These are the activations of a small neural network, seen along a few directions. Each row is one input.
Each table varies a few parts of the input and shows all the possible inputs, shuffled.
A made-up example of a description, with smaller parts first: values(2) and (point or line(9) or (ring(5) and line(6))).
Shared parts are said once, and a part with two or three values counts as separate values.

Table:
row 1: [-0.338, -0.438, -0.285, 2.364, -1.500, -3.495, -1.328, -0.013, -3.036, 0.262, -0.535, -0.465, -0.838, -2.569, 0.122]
row 2: [1.246, -0.132, 0.807, 0.127, 0.930, -1.943, 1.206, -2.444, 1.795, -1.754, -2.225, -0.907, 1.531, -0.009, -0.644]
row 3: [2.224, -1.660, -0.573, 0.260, 0.383, 0.171, 0.546, -3.291, -0.494, 5.152, 1.256, 0.872, -2.802, -1.274, 0.523]
row 4: [2.237, -1.843, 0.295, -1.511, -0.922, -0.102, 0.755, -1.978, 0.559, 3.883, -0.178, 1.471, -1.702, -1.262, -1.546]
row 5: [-0.310, 0.851, -0.932, 0.709, 1.320, 1.044, 0.360, 0.077, 0.249, 1.640, 1.031, -2.555, 0.048, 0.887, 5.744]
row 6: [0.445, -0.675, -0.526, 0.327, -1.134, 0.411, 0.447, -0.484, -0.077, 3.200, -0.622, -2.652, -0.320, -0.778, 6.082]
row 7: [-2.177, 1.204, -1.072, 1.012, -0.434, 0.616, -0.886, 3.931, -1.726, 0.193, 1.406, -1.299, 0.267, 0.054, 3.192]
row 8: [-0.372, -0.647, 0.602, 0.582, -2.824, -3.795, -1.122, 1.327, -2.042, -1.036, -1.934, 0.112, 0.293, -2.548, -1.985]
row 9: [1.496, -0.768, -0.149, 2.044, 0.282, -3.051, -0.069, -3.871, -1.048, 1.721, -0.952, -1.748, -1.087, -1.742, 2.689]
row 10: [0.091, -0.654, 0.288, -1.321, -0.719, 0.831, 0.545, 1.994, 0.240, 0.276, 0.405, 3.014, 0.079, -0.370, -5.391]
row 11: [-0.314, 1.920, 1.483, -0.959, 1.307, 2.614, -1.268, -2.808, 1.282, -8.452, -1.416, -0.006, 0.959, 3.823, -3.407]
row 12: [-1.089, 1.074, -0.689, 2.734, 1.007, -2.830, -1.419, 0.556, -2.692, -1.305, 1.078, -0.377, -0.465, -0.918, -0.214]
row 13: [-1.436, 1.060, 0.022, 1.569, 1.503, -2.157, -0.710, 0.551, -0.438, -3.196, 0.302, 0.396, 1.170, 0.279, -1.722]
row 14: [0.442, 1.090, 1.099, -2.716, 1.416, 5.852, -0.678, -2.263, 1.807, -4.966, 0.795, 2.632, -0.740, 4.243, -5.556]
row 15: [-0.684, 0.205, -0.372, -0.214, 1.619, 1.081, -0.093, 1.098, 0.100, 0.274, 2.486, 3.047, -0.547, 0.730, -3.869]
row 16: [-2.523, 1.186, -0.330, -0.147, 0.054, 1.286, -0.164, 3.920, 0.556, -1.700, 0.627, -0.534, 1.890, 1.256, 1.680]
row 17: [1.510, -0.969, 0.719, 0.265, -1.029, -3.332, 0.136, -2.552, 0.023, 0.429, -2.383, -1.164, 0.015, -1.732, 0.610]
row 18: [-1.469, -0.527, 0.238, -1.165, -4.232, -0.326, -0.567, 4.704, -1.065, 0.452, -1.619, -0.808, 1.014, -1.599, 1.439]
row 19: [-1.379, 2.030, 1.175, -2.649, -0.157, 6.047, -0.722, 0.556, 2.309, -6.967, -1.085, -0.952, 1.669, 4.815, -0.033]
row 20: [1.167, -0.129, -0.255, -0.537, 3.346, 1.513, 1.177, -2.757, 2.112, 1.704, 2.113, 1.765, -0.786, 1.548, -1.295]
row 21: [-1.745, 0.314, 0.348, -1.274, -2.271, 1.052, 0.481, 4.819, 0.716, -1.716, -1.456, -0.577, 2.509, 0.129, 0.159]
row 22: [0.398, -1.323, -0.694, 0.566, -1.380, -0.266, -0.693, 0.545, -2.491, 3.708, 1.643, 2.184, -2.560, -2.091, -2.021]
row 23: [-1.424, -0.317, -0.671, 0.625, -2.915, -0.033, -0.792, 3.366, -2.076, 1.754, -0.213, -1.379, -0.101, -1.611, 3.536]
row 24: [-0.341, 0.196, -1.086, 0.939, 1.125, 0.405, -0.796, 1.109, -2.141, 2.146, 3.258, 2.272, -2.184, -0.458, -2.363]
row 25: [0.743, 0.749, -0.558, 2.409, 2.760, -2.403, -0.152, -3.307, -0.728, 0.155, 0.696, -1.643, -0.713, -0.091, 2.360]
row 26: [-0.629, 0.830, -0.187, -0.462, 1.800, 1.725, 1.107, 0.051, 2.568, -0.268, 0.230, -1.776, 1.675, 2.092, 4.257]
row 27: [0.363, -1.512, 0.195, -1.207, -2.697, -0.562, -0.482, 1.877, -1.514, 2.430, 0.237, 2.776, -1.429, -2.067, -4.115]
row 28: [-0.653, 0.192, 0.686, 0.459, -0.841, -2.406, -0.083, 1.449, -0.283, -3.205, -1.775, 0.351, 1.799, -0.832, -3.257]
row 29: [0.187, -0.040, 0.480, -1.585, -0.500, 1.517, 1.750, 0.936, 2.803, -0.277, -1.900, -1.825, 2.272, 0.960, 2.752]
row 30: [0.447, -0.879, 0.365, -1.462, -2.438, 0.139, 0.672, 0.835, 1.009, 1.906, -2.061, -2.074, 0.767, -0.775, 4.014]
row 31: [1.484, -0.136, -0.971, 0.628, 2.859, 0.827, 0.451, -2.732, -0.167, 3.591, 2.905, 0.977, -2.426, 0.360, 0.187]
row 32: [0.423, 0.733, 0.155, 1.232, 3.249, -1.720, 0.582, -3.327, 1.565, -1.750, -0.102, -0.856, 0.924, 1.107, 0.876]
row 33: [1.981, -0.986, 0.392, -1.640, 1.033, 1.290, 1.812, -1.876, 2.326, 1.714, -0.012, 1.726, -0.183, 0.443, -2.803]
Q: Describe the family of inputs behind these rows.
A: values(3) and (point or (values(2) and ring(5)))
Q: Changing only the values(3) part turns row 10 into row 21. The same change can be made to row 24. Which row results?
A: row 7
Q: Which other rows does row 23 become when the values(3) part takes its other values? List them by row number.
A: row 1, row 22
Q: Which other rows does row 16 become when the values(2) part takes its other values? List them by row number.
A: row 26

Table:
row 34: [0.344, 0.288, 0.014, -1.415, 1.296, 3.739, -0.029, -0.582, 0.822, -0.479, 1.888, 2.429, -1.194, 2.048, -3.390]
row 35: [-2.121, 0.565, 0.403, -1.094, -2.117, 1.029, -0.195, 4.573, 0.314, -2.619, -1.102, -0.173, 2.249, 0.466, -0.379]
row 36: [-1.243, 0.412, 0.473, 0.711, -2.143, -1.802, -1.034, 1.650, -1.156, -2.972, -2.175, -1.645, 1.340, -0.845, 0.903]
row 37: [0.380, -0.448, 0.443, 0.595, -0.997, -2.287, -1.008, -0.650, -1.804, -1.070, -0.541, 1.417, -0.836, -1.443, -3.920]
row 38: [1.023, 0.088, -0.135, 1.621, 2.591, -2.084, 0.016, -3.437, -0.314, -0.118, 0.876, 0.712, -0.901, -0.156, -1.740]
row 39: [-1.290, 1.210, 0.136, -1.582, 0.141, 4.067, -0.113, 1.649, 1.365, -2.339, 0.369, -0.626, 1.011, 2.767, 1.481]
row 40: [0.422, 0.725, 0.462, -0.967, 1.372, 1.829, 0.927, -1.893, 2.705, -1.661, -1.029, -2.071, 1.318, 2.300, 3.171]
row 41: [-0.463, 1.070, -0.085, 1.569, 1.490, -1.706, -0.076, -1.073, 0.318, -2.006, -0.738, -2.367, 1.229, 0.498, 3.098]
row 42: [0.036, -1.203, -1.187, 1.305, -2.172, -2.195, 0.447, 2.004, -1.816, 5.951, -0.081, -2.418, -0.605, -3.169, 6.196]
row 43: [-0.465, -0.256, 0.327, -1.185, -0.903, 0.582, -0.207, 2.352, -0.254, -0.729, 0.466, 2.828, -0.001, -0.225, -5.238]
row 44: [1.976, -0.251, 0.347, -0.785, 2.508, 1.552, 1.040, -4.214, 2.081, 0.209, 0.492, 1.043, -0.770, 1.559, -1.680]
row 45: [1.403, -2.200, -1.198, 1.227, -1.065, -2.722, 0.232, -0.378, -2.262, 7.831, 1.574, 0.870, -2.840, -3.800, 1.500]
Q: Changing only one part turns row 35 into row 43. The same change can be made to row 36. Which row results?
A: row 37
Q: Describe the family of inputs behind these rows.
A: values(2) and (point or ring(5))
Q: Which other rows does row 42 become when the values(2) part takes its other values? List them by row number.
A: row 45

Table:
row 46: [-0.009, -0.106, -0.252, 1.425, -0.514, -2.365, -0.234, -0.380, -1.028, 0.734, -0.823, -1.885, 0.108, -1.345, 2.952]
row 47: [-0.274, 1.766, 1.250, -0.848, 2.408, 1.889, -0.287, -2.230, 2.184, -7.168, -0.803, 0.614, 1.570, 3.588, -3.892]
row 48: [-1.286, 0.680, -0.001, -0.974, -0.771, 2.205, 0.041, 2.449, 0.776, -1.101, -0.233, -1.035, 1.221, 1.244, 2.144]
row 49: [0.423, -0.610, 0.065, -0.962, -0.408, 1.058, -0.070, 0.382, -0.265, 0.999, 0.928, 2.350, -1.092, -0.183, -3.501]
row 50: [-1.126, 0.077, 0.230, -0.709, -1.961, 0.559, -0.441, 2.838, -0.460, -1.103, -0.676, 0.124, 0.783, -0.210, -0.591]
row 51: [-0.834, -0.146, -0.069, 1.038, -1.600, -2.522, -0.568, 1.906, -1.549, -0.188, -0.900, -0.606, 0.561, -1.779, 0.319]
row 52: [0.306, -0.015, -0.188, -1.199, 0.815, 2.796, 0.460, -0.039, 0.960, 1.038, 1.391, 1.210, -0.669, 1.274, -0.811]
row 53: [1.098, -0.343, -0.288, 0.016, 1.327, 0.447, 0.806, -2.019, 0.880, 2.088, 0.631, -0.265, -0.660, 0.269, 1.471]
row 54: [-0.454, 0.378, -0.104, 0.213, -0.230, -0.112, 0.390, 0.469, 0.709, -0.052, -0.992, -2.519, 1.212, 0.255, 4.411]
row 55: [0.670, -0.849, -0.222, 0.792, -0.074, -2.085, -0.218, -0.551, -1.374, 1.905, 0.698, 1.631, -1.283, -1.768, -2.565]
row 56: [1.487, -0.830, -0.422, 1.208, 1.009, -1.870, 0.119, -2.824, -0.832, 2.847, 0.780, 0.382, -1.750, -1.345, 0.062]
Q: Describe the family of inputs behind these rows.
A: point or (values(2) and ring(5))
Q: Which other rows does row 49 become when the values(2) part takes its other values? List them by row number.
A: row 50
